pegu: [133 144 115 115]
refe: [143 143 221 221]
vunik: [144 104 121 180]
Tasi: [116 146 134  78]
per: [147 147  77  77]
count refe: [220]
0
count pegu: [144]
1
count refe: [142]
0
after: [134]
[78]
count per: [78]
0
count per: [77]
2

vefu: [105 130 136 157 105 118 107 150 122 129 131 126 140 159 123 179 106 107
 126 107 111 128 123 149 135 133 139 149 131 144 132 138 123 123 145 138
 122 125 136  86 111 163 105 140 130  95 118 164 134 112 144 117 169]
suku: [ 86 141 167 157 117 118 103 139 129 129 139 126 140 176 125 158 103  74
 119 107 110 127 123 139 146 123 166 149 120 143 124 138 123 102 155 149
 125 125 155  93 120 145 115 151 129  90 118 158 151 127 167 116 176]
zufi: [105 138 123 151 115 118 124  95 105 130 131 126  89 157 128 121 144 141
 110 108 116 135 123 132 135 105 139 125 146 143 117 138 123 134 105 118
 147 125 150 129 149 145 105 133 108  99 117 140 120 127 146 116 154]
zila: [ 82 130 105 157 117 118 170 144 117  85 154 205 162 143 125 150 160 108
 120 118 116 127 110 131 118  99  91 149 127 123 103 173 147 123 119 156
 100 122 156 155 144 145 165 123  87  95 163 100  93 131 148  88  83]
tik: [105 115  72 155 136 175 174 134 148 129 143 148 164  73 125 150 144 107
 120 108 155 116 135 139  97  42 109 149 131 186 113 153 123 123 131 118
  83 112 123 157 149 159 105 133 129  95 165  79 112  83 129 116 151]
dod: [ 97 130 157 166 115 118 107 144 122 129 131 126 140 157 119 169 121 104
 120  97 106 127 127 143 135 145 139 149 122 143 132 141 123 123 162 131
 125 125 130  93 100 143 105 139 129  95 117 158 120 100 144 116 163]
bituf: [ 97 132 123 157 123 108 138 154 122 132 131 126  95 169 125 115 148 117
 120 108 111 127 134 139 135 100 128 141 136 157 134 118 123 130 115 117
 149 125 141 109 148 162 105 139 129 108 111 114 120 121 148 125 153]
Ras: [105 115  72 155 136 175 174 134 148 129 143 148 164  73 125 150 144 107
 120 108 111 116 135 139  97  42 109 149 131 186 100 153 123 123 131 118
  83 112 123 157 149 159 105 133 129  95 165  79 112 154 142  85 123]
sas: [ 86 141 167 157 117 118 103 139 127 129 139 126 140 176 125 158 103  74
 119 108 110 127 123 139 146 135 166 149 120 143 124 138 123 102 155 149
 125 125 155  93  94 145 115 151 129  90 104 158 151 127 167 116 176]
Koz: [112 128 123 103 114  95 103 180 117 113 182  99 149 126 130 107 142 126
 144  83 157 161  51 161 107 139 141  82 139 143 132 138 120 123 105 102
  73 125 177  92 130 143  67 104 132 108 101 125 108 131 138 116 100]
[ 86 141 167 157 117 118 103 139 127 129 139 126 140 176 125 158 103  74
 119 108 110 127 123 139 146 135 166 149 120 143 124 138 123 102 155 149
 125 125 155  93  94 145 115 151 129  90 104 158 151 127 167 116 176]
sas
after: [94]
[145]
[ 82 130 105 157 117 118 170 144 117  85 154 205 162 143 125 150 160 108
 120 118 116 127 110 131 118  99  91 149 127 123 103 173 147 123 119 156
 100 122 156 155 144 145 165 123  87  95 163 100  93 131 148  88  83]
zila
count tik: [82]
0
[105 115  72 155 136 175 174 134 148 129 143 148 164  73 125 150 144 107
 120 108 111 116 135 139  97  42 109 149 131 186 100 153 123 123 131 118
  83 112 123 157 149 159 105 133 129  95 165  79 112 154 142  85 123]
Ras

mogi: [ 57  52  52  74  74 122]
desa: [ 53  45  93  79  51 116]
Dogo: [45 75 93 45 51 45]
nugif: [ 57  44 100  74  57 120]
sanul: [ 57  52 100  78  60 122]
dige: [58 54 58 72 58 58]
count Dogo: [75]
1
count mogi: [52]
2
after: [54]
[58]
count mogi: [74]
2
count dige: [58]
4

